Each row below holds a small network's activations on one record, seen along a few directions.
Here are examples, each followed by its value of one field, PABO.
The largest differences between rows may come from other fields.
Strong random noise was added to every row along 4 fixed directions; ignore it. To show where, here is one row again and again, with new noise each time:
[ -23 -140  -55 -119  -17  -69  138  -38 -354  307    2  157 -114  345
    6  -28  -21   65  -31 -120 -150 -247   59   -1  154  273]
[  -1  -70  -65  -77   75    1 -191 -153  133 -315   53    4  151 -295
  -49  103  -34   11  -40  369  165   35   79   36  -63   -1]
[ -77   69   54 -280   39  -36 -208  145  364 -239  -17  -27  199   90
 -107  -94 -195  235   95  405  -25  244  111 -174   -5   48]
[ -86 -264   -2 -110  -87 -136  -96   -8   14  -55  115   17   27 -603
   12   40  128 -105  -61  159   69 -236  304  124  149   16]
[ -70 -388 -173 -235  -64 -300 -337 -122  126 -118   26  146  251 -227
  -61   64  -23   98  -62  506   59 -121  354  -25  123  248]
[-135 -251  121 -110 -176 -122  151  179 -190  264  144    3 -192 -574
   70  -68  216 -172  -38 -218  -92 -414  335  167  298   10]

[  34  -67   -4    6   29   57  149 -133 -337  106   64   70 -135 -105
   48   25   50 -101  -75  -90   30 -282    5  140  113  106]	vek
[ 104 -351 -257  176   65   -8   80 -540 -616   50  118  197 -115 -310
   82  301  197 -257 -250  -37  201 -507    8  306   18  179]	fivog
[  33  -75  -56  -96   38  -57 -226 -135  144 -255    2   40  192 -205
  -28   10  -89   46  -27  428  154    9   98    2   39   93]	zul
[ 239   71 -234  379   65    2  -96 -348  -96   27 -188   66  123  447
   51   98  -44  -65  -50  -15  141  129 -321   -6 -159   69]	tuzi
[ 114 -153 -190  174  125  107  149 -456 -562   40   76  148 -143  -29
   58  245  107 -174 -184 -109  144 -341 -138  223  -59  130]	fivog
[ 256  448  -11  600  166  382  249 -245 -172  -38 -102 -158 -156  221
  111  121   60 -266  -19 -473  186  208 -612  123 -332 -327]	ragi
[ 146  227  106  323   40  242  294  -85 -292  133  -10  -77 -242  -92
  126  -30  101 -242  -28 -409   90 -137 -275  180    9 -150]	fud
[  56  -90   -5  274 -186 -158 -106   48  163   97  -61  -84   59 -428
  100  -44  179 -231   -6 -120   83  -34   86   89   91 -153]	lem
[ 214   -3 -128  239   -2   -2  217 -251 -576  483 -155  200 -154  692
  111  -75  -30  -48  -61 -323  -67 -275 -252   47  158  327]	lem
[ -23  -14  -58  -42   50    6  -83  -52   80 -139   13    9   70   30
  -49   79  -31   57   -8  135   37   91   -6  -32 -107  -14]	pired
[  78   50  -33  270  -73  -53  -31   14  113  117 -109  -69   33   51
   62  -18   77 -108   18 -191   23  113 -109  -11  -57 -118]	kip
[  88 -328 -265  110   39  -62  121 -447 -651  239   44  251 -126  113
   64  216  119 -135 -196 -115   57 -468  -13  196   64  302]	pired
[  91  -53  -74   80   69   55    3 -253 -206  -82   27   64   -5 -160
   33   86   17 -101  -89  100  156 -168  -46  133   19   73]	zul
[  37  147  -49   -2  155  145  -20 -113   32 -196  -15   -4   48  274
  -62   87 -113  101    3  113   52  192 -189  -63 -204  -23]	fivog
[ -88   95  161  203 -183  -26  192  391  144  317  -39 -161 -184  -54
   60  -93  196 -121   90 -589 -184   91  -29  -23  -28 -316]	kop
[ 194  118  -80  297  111  162   79 -318 -253  -34  -54   28  -53   74
   75   85    7 -144  -71  -83  186  -64 -281  132  -85   -5]	kip
[  39  104  -14  -16  152  203  207 -160 -344    7   56   56 -153  253
   -9   82  -50   13  -44 -116  -11  -89 -179   57  -70   70]	vadu
[ 183  -45 -246  348  285  302   22 -713 -397 -474  155   29  -45 -516
   31  486  160 -315 -251  111  452 -167 -287  351 -361 -154]	vadu
[ 248 -459 -498  230   45 -260 -265 -737 -448   76 -118  357  208  254
   53  260   11  -67 -240  344  247 -338  -26  124   31  484]	fud
[ -78  -18  139 -150  -63  -13   47  172   35   23   74  -38  -56 -297
   11 -111   21  -20   25   13  -39 -117  169   36  168  -13]	vek
[ -44  113  132 -122  -23   10  -37  201  216  -55  -16  -66   42  -20
  -23 -143  -86   91   88   94  -43  118   53  -84   62  -37]	baled
[  74 -194 -171   22   44  -89 -232 -308   -4 -229    9   96  180 -270
   -5  132   -4  -44  -98  388  219  -95   82   84   -3  117]	baled
[ 111 -102 -152  238  118  149  166 -422 -499  -15   93   85 -164 -205
   69  262  158 -244 -177 -163  186 -306 -156  262  -98    7]	pired
[  34  177  119   41   99  230  131  -43  -75 -174   88  -90 -108 -303
   25   14   14 -113  -17  -32  119  -41 -105  125  -31 -146]	vek
[ -67 -149  -24 -200  -81 -211 -214  107  225    5  -47   58  176   61
  -48  -96  -88  162   45  284  -62   45  214 -131  115  156]	baled
[ 169  217   43  383  127  292   61 -258  -21 -332   48 -159  -59 -600
   90  140  126 -318  -77  -57  354    9 -264  251 -179 -335]	kop
[ -58 -145 -126  -42   36  -31   20 -108 -150    1   60   77  -35  111
  -49  177   60   34  -63  -44  -48  -40   15   11 -127   39]	vut
[  20    5 -109   38  160  150   40 -254 -172 -206   80   28  -35    6
  -44  234   19  -25  -80   33   94   14 -136   74 -225  -43]	vut
[ 152  173  -42  244   23    2 -332 -102  483 -382 -123 -142  302 -236
    7   -4  -63  -65   38  337  267  364 -125  -33 -151 -198]	tuzi
[   1 -136  -20   76 -119 -163 -180   20  215  -41  -26  -30  119 -386
   38  -21   90  -90  -10  122   98  -22  155   38   73  -62]	ragi
[  36  252  367  225 -172  162  470  365 -253  485   15 -168 -419 -263
  184 -312  188 -285   77 -743 -143 -268  -78  171  309 -210]	lem
[ -49 -597 -333  122 -195 -430 -244 -209  -75  184   -5  186  127 -269
   16  243  257 -119 -159   43   41 -256  303   82   17  132]	zul
[ 195 -120 -241  435    1  -70 -209 -405   17 -151  -72   -2  163 -326
   87  210  145 -268 -130   91  312   -6 -119  159 -143  -91]	fud
[ -58 -235  -13  -89 -206 -318 -224  158  254  125  -65   37  160 -184
   19 -139   30   35   32  173  -44  -56  302  -67  220  102]	ragi
[  42  276  179  337  -91  114  111  230  243   46  -51 -253  -88 -278
   97  -91  141 -224   83 -399   29  193 -161   44  -75 -407]	kip
[ 236  105  -80  400   95  167   -5 -378 -158 -170  -35  -27   -2 -267
   97  117   77 -258 -102   -5  313  -65 -267  206 -100 -110]	tuzi
[ -57  243  332  211 -186   57  114  472  419   66    7 -341 -115 -638
  106 -216  200 -248  133 -399  -23  154   39   53   65 -495]	kop
[-112 -161  -59  -24  -36  -58   55   28  -87   62   85   19  -84  -63
  -31  146  144  -18  -45 -177  -89  -53   78   27 -104  -68]	vut
[  99   25 -193  -11  220  138   36 -373 -324 -102   -8  154    7  510
  -55  184 -138  110  -82  130   58   -4 -230   -7 -173  210]	vadu

Here are new rows. What is PABO for each?
[  87  287  -66  -26  287  283  -47 -238   48 -424   -8  -10   98  394
 -100  142 -227  169    6  272  130  324 -329  -87 -329  -30]	vadu
[ 203 -361 -329  292  -88 -267 -149 -433 -335  257 -121  220   99   89
   97  108  106 -158 -165   36  129 -309   12  124  118  305]	tuzi
[ -13 -123   -6 -138  -86 -130  139   66 -315  411  -46  167 -106  420
   32 -149  -55   95    3 -142 -201 -257   90  -46  267  322]	zul
[   4  368  212   79   74  263  123  184  200 -176   10 -201  -80 -105
    0  -76  -32  -32   96 -138   39  241 -198   -9 -132 -308]	baled
[  58  245   94  -70  109  164   54   19   17 -102  -37  -22    3  238
  -18 -109 -176  102   59   99   14  111 -152  -61    3   36]	zul
[   1 -459 -333  130   49 -118 -214 -511 -181 -307  159  115  101 -652
  -14  462  255 -214 -243  247  284 -237  146  249 -204  -21]	vut
[ -37  119  185 -100  -52   51  191  233  -91  212    5  -24 -152   91
   32 -198  -39   29   75 -197 -145  -87   26  -18  188   34]	baled
[ -27 -288 -224  -55   60 -103 -253 -307   33 -322   91   85  176 -314
  -65  280   61   -6 -125  375  172  -35  134   64 -156   41]	vut
[  69    7   18  108   80  173  178 -210 -344  -40  107   10 -167 -344
   67   94   97 -205 -100 -106  142 -270  -71  227   34  -28]	vek
[-115  185  297  -79  -90   74   40  402  356 -112   69 -221  -52 -516
    9 -178   47  -52  118  -67  -25  121  123   -1   76 -306]	baled
[-120 -243   36 -204 -130 -195 -105  134   96   32   74   27   48 -394
   -3  -61   63    1   -6  155  -40 -172  340   19  204   71]	pired
[ 133   72  -67  112  -11  -50  -27  -68  -66  184 -168   86   57  538
   26 -111 -116   83   29  -18  -38   54 -157  -94   54  179]	tuzi
[ -30 -178  -33 -181  -77 -186  -88   32  -42  145  -29  124   69  115
   -8 -103  -69  109    6  170  -81 -140  196  -56  213  258]	baled
